Look-ups in named tables: a row name and a column name give one cell, copied from the table.

ros:
	zub	kem	rigule	rupome	podape	nileba	perifit
taba	107	136	87	170	42	88	134
kifu	116	140	74	203	61	83	165
safeg	100	124	108	133	17	83	93
kevi	114	117	108	148	55	79	113
zibeli	125	95	129	138	50	54	90
ribepib	109	121	106	149	37	78	108

zibeli, kem -> 95
safeg, podape -> 17
ribepib, rigule -> 106
safeg, zub -> 100
taba, rupome -> 170
kifu, perifit -> 165
ribepib, rupome -> 149
zibeli, podape -> 50
safeg, rupome -> 133
safeg, nileba -> 83
kifu, rupome -> 203
kifu, nileba -> 83
kevi, podape -> 55
zibeli, rupome -> 138
zibeli, perifit -> 90
kifu, rigule -> 74
zibeli, rigule -> 129
taba, rigule -> 87

Table vofur
,fepa,nem,kon,nilal,bobomem,fune,fut,pokono,gatatil,veg
veku,79,93,183,141,49,166,201,131,156,111
febez,97,116,150,99,114,128,167,104,80,87
ranop,116,80,96,95,74,115,68,93,113,142
suti,87,97,107,131,84,106,103,113,109,102
desuvef,83,118,159,81,76,139,192,101,66,80
rasiv,116,124,134,88,152,90,141,130,83,38
mirobut,98,114,121,107,116,100,136,122,52,33
nik,84,113,160,122,60,172,213,107,62,58
zuf,19,63,66,156,17,145,88,193,158,110
kavak,65,94,141,127,36,195,215,110,68,44
datemu,126,120,104,131,102,107,92,73,89,132
kugena,126,99,123,71,133,122,111,80,86,140
leb,101,96,102,63,97,122,122,123,105,56

kavak, nem => 94
febez, veg => 87
rasiv, fune => 90
kavak, fune => 195
leb, fut => 122
desuvef, fune => 139
suti, pokono => 113
suti, bobomem => 84
rasiv, nilal => 88
kugena, fut => 111
kugena, kon => 123
nik, pokono => 107
rasiv, fut => 141
suti, nem => 97

mezol =
fields: zogituk, gena, gifedi, buluk, kofebov, bozef, tir, rolev, kinene
lat: [-13286, -10700, 2852, -22228, -30802, 58280, 40200, 74425, -3383]
katika: [12224, -5050, 13891, 29780, 22170, 6648, 2195, 14531, 2178]
tugali: [-24452, -33674, 3834, -59729, -13122, -3354, 55260, 66535, 38939]
vus: [61615, 84633, -488, 47741, 23560, 36423, 4795, -56963, -29703]
geg: [18093, 10393, 16385, 818, 8183, 11862, -3193, 20701, 17844]
gotu: [51, 6448, -4873, 15705, 5363, -29944, 14250, 5980, -5190]
debur: [-1762, -16125, -7604, -41913, 7832, -25474, 21364, 34543, 17578]
gid: [12275, 9859, 978, 27741, 3825, -5752, 9634, -327, -6673]
zev: [-15080, -35714, -14816, 90607, 26751, 16227, 69937, 8115, -23058]
salafa: [-660, -26354, 26629, -89570, 2644, -65225, 26331, 24919, 27852]
lor: [-16301, -36628, -6248, -85270, -2580, -43603, 7725, 65226, 47999]

rolev of salafa is 24919
zogituk of zev is -15080
gifedi of zev is -14816
buluk of vus is 47741
rolev of tugali is 66535
rolev of gotu is 5980
gifedi of tugali is 3834
tir of katika is 2195
gifedi of debur is -7604
bozef of lor is -43603
gifedi of salafa is 26629
buluk of geg is 818
kofebov of geg is 8183
zogituk of gotu is 51
gena of vus is 84633

did.tsv
	gori	zuzore	nep	gil	pakurun	sebezug	lod	nusegu	neb	zite
dus	0.17	-0.61	-0.25	0.07	-0.05	0.01	-0.04	0.67	0.17	-0.11
vula	0.08	-0.15	0.08	0.60	0.15	-0.13	-0.63	-0.29	-0.11	-0.03
ruvalo	-0.23	0.22	0.22	-0.36	-0.07	0.85	0.17	-0.03	0.06	-0.02
gane	0.14	-0.18	0.12	0.43	-0.08	-0.49	-0.30	0.16	0.09	-0.19
rovam	0.09	-0.10	0.13	0.54	-0.04	-0.51	-0.41	-0.03	-0.01	-0.11
pemup	0.16	-0.08	-0.03	-0.19	-0.23	-0.38	0.26	0.39	0.32	-0.04
nite	-0.12	0.31	0.39	-0.37	-0.11	0.53	0.15	-0.06	0.11	-0.02
kiz	0.12	-0.26	0.07	0.18	-0.12	-0.30	-0.09	0.63	0.13	-0.36
dup	0.02	0.10	0.42	0.03	-0.30	-0.42	0.01	0.26	0.11	-0.40
foga	0.07	0.13	0.39	-0.04	-0.34	-0.50	0.06	0.18	0.19	-0.17
gidabi	-0.07	0.07	-0.24	-0.69	-0.07	0.29	0.61	0.10	0.08	0.17
sokaz	0.03	0.08	0.80	0.08	-0.06	0.21	-0.21	-0.46	0.10	-0.04
mopape	0.50	-0.21	-0.15	-0.04	-0.12	-0.39	0.03	0.19	0.55	0.16
ragog	0.06	-0.27	-0.49	0.33	0.45	0.06	-0.31	-0.17	-0.25	0.12

What is the pakurun of foga in did?
-0.34
What is the nep of gane in did?
0.12
What is the pakurun of nite in did?
-0.11
What is the sebezug of dus in did?
0.01
What is the zuzore of nite in did?
0.31
What is the lod of rovam in did?
-0.41
Which row has the largest gori? mopape

